These are the activations of a small neural network, seen along a few directions. Each row is one input.
Each table varies a few parts of the input and shows all the possible inputs, shuffled.
A made-up example of a description, with smaller parts first: line(4) and (point or ring(9) or (values(2) and ring(8))).
Shared parts are said once, and a part with two or three values counts as separate values.
In the rows, 128 means zero.

Table:
R1: [116 155 135  93 119 175 139  98  71 136  85 143]
R2: [119  96 130 123 172 107 145 150 200 105 108 111]
R3: [118  91 124  88  90  98 115 151 111 225 162  60]
R4: [144  92 143 106 117  79 192 183 147 134 153  76]
R5: [103  98 127  99 148 134  61 128 151 194 115  87]
R6: [146 146 145  75  75 102 119  84  90 201 153 142]
R7: [139 119 149 125  92  74 176 187 176 109 134  63]
R8: [122 123 106 221 110 111  91 204 141  52 140 202]
R9: [165 147 167 161 196 163 140 107 168  84 125 160]
R10: [140 131  98 131 201 181  99  60  97 130  94 128]
R11: [123  74  89  67  88 114 132 146  99 142 114  57]
R12: [ 90 121 115 234 123 115 101 189 117  77 149 177]
R13: [149 173 153 112  93  75 187  95 131  98 146 118]
R14: [ 80 105  42 173 133 128  63 168  57 100 124 177]
R15: [ 99 120  45 172 115 127  24 172  90 152 178 188]
R16: [162 171 187 121  76  73 178 104 145  80 129 126]
R17: [107 202 121  92 123 138  90  96  96 171 124 134]
R18: [125  49 119  99 160 158 126 129 123 166  84 103]
R19: [124 143 140 173 182 185 157  86 183 106 132 141]
R20: [137 188 128 129 130 148 182 115 151  96 138 146]
R21: [141  98 147 130 165 122 147 160 196  91 121 102]
R22: [124 116 155 119 164 195  63  61 119 179 125 163]
R23: [169 173 186 135 117 150 169 120 139  81 120 157]
R24: [131 142 121  94  81 117 176  79  75 161 119 111]
The inputs of R9 and R22 match in every part but one. If R8 is changed in the same way as R9 into R22, which row does it become?
> R15
Describe the family of inputs behind these rows.
> line(4) and (point or ring(5))
Which other rows does R24 become when the ring(5) part takes its other values? List them by row number.
> R1, R10, R11, R18
Which other rows does R1 become when the line(4) part takes its other values? List them by row number.
> R17, R20, R23

Table:
R25: [ 81 126  77 173 119 163  27 120  71 176 155 194]
R26: [104 107 107 152 158 154  68 146 133 156 121 150]
R27: [165 199 169 122 143 131 166  75 160 104 132 124]
R28: [133 120 122  29  95 119 143  80 118 172 103  78]
R29: [112 111 111 167 137 130 120 156 120 112 133 157]
R30: [144 123 149  92  57  77 194 137 115 113 144  88]
R31: [144 164 159 144 130 125 178 117 128  90 121 132]
R32: [165 163 161 111 156 141 173  86 160  96 101 120]
R33: [137 106 125  33 112 123 137  90 129 178  98  57]
R34: [134 112 131  27 119 121 127  91 139 190 116  61]
R35: [150 136 148  91  57  58 175 140 140 122 169  94]
R36: [ 79 115  80 177 114 178  44 123  56 158 126 188]
R37: [146  90 145  85  90  66 165 169 169 124 146  66]
R38: [165 152 168 111 176 141 160 100 189 112 110 103]
R39: [163 143 160 113 168 143 165  98 176  99  95 104]
R40: [132 159 129  31  87 115 139  70 109 192 138  89]
R41: [148 124 159 132 158 120 161 139 159  97 109 112]
R42: [134 109 128 155 152 121 141 165 150  93 126 122]
R43: [136 165 145 164 120 107 139 142 129 101 159 145]
R44: [112 104  95 154 160 164  77 142 121 139 112 147]
R45: [100 143  99 164 126 168  95 124  85 139 122 171]
R46: [130 149 141 166 117 123 161 137 114  91 134 146]
R47: [ 83  75  66 172 153 173  35 144  89 166 121 166]
R48: [108 121 100 159 143 157  85 128 104 138 114 163]
R49: [129 128 133 160 136 117 148 151 132  93 129 134]
R50: [113 147 123 170 116 120 104 150 112 124 161 168]
R51: [106 157 104 162 126 147  81 123 108 149 145 175]
R52: [115  98 121 158 150 123 100 174 148 120 139 146]
R53: [ 83  81  74 164 155 170  21 139 109 172 136 165]
R54: [144 141 157 135 145 118 169 126 148  92 116 126]
R55: [149 130 164 127 161 116 153 140 177  99 129 113]
R56: [148 100 137  84  82  70 182 155 131 119 137  82]
R57: [ 80  92  74 173 134 172  34 131  73 163 121 179]
R58: [147 177 162 138 133 110 165 116 145 104 150 140]
R59: [133 145 127  32  83 132 157  64  93 175 114  86]
R60: [134 115 140 153 153 113 134 168 164 102 139 123]
R61: [147  85 142  86  92  73 175 166 147 124 128  65]
R62: [108 133 115 170 116 140 124 147  95 115 139 167]
R63: [116  91 111 162 147 128 113 169 137 111 126 148]
R64: [162 185 162 120 143 150 184  82 137  97 106 125]
Describe the family of inputs behind these rows.
> line(5) and (values(2) or line(6))
The inputs of R35 and R61 match in every part but the line(5) part. If R25 is changed in the same way as R35 into R61, which row does it become?
> R47
Which other rows does R64 become when the line(5) part takes its other values? List them by row number.
> R27, R32, R38, R39
Start at R36 and move only the line(6) part, one step at a time. The first step leads to R45. Which rows follow, in order?
> R62, R46, R31, R64

Table:
R65: [153 119 162 113 114  81 184 159 166  98 139  84]
R66: [160 140 169 120 150 111 186 127 179  88 113 101]
R67: [104  88 109 183 135 129  82 186 120 123 144 158]
R68: [ 87  89  68  91 116 153  46 111  85 209 124 129]
R69: [110 145 113 176 168 183  83 117 115 127 118 182]
R70: [108 108  96 170 119 139  88 154  93 128 140 169]
R71: [162 170 167 104 149 134 181  92 158 105 112 108]
R72: [ 91 145 103 170 123 146  84 127  89 138 141 176]
R73: [116 115 107 191 172 150  83 148 137 114 126 172]
R74: [143 112 129  20  93 112 142  82 123 182 115  53]
R75: [153 136 154  99 101  94 192 132 138 110 128  99]
R76: [148 169 159  99  98 102 184 101 132 115 135 105]
Describe the family of inputs behind these rows.
> values(2) and (point or ring(5))
The inputs of R69 and R71 match in every part but the values(2) part. If R72 is changed in the same way as R69 into R71, which row does it become?
> R76
Which other rows does R74 become when the values(2) part takes its other values? List them by row number.
> R68
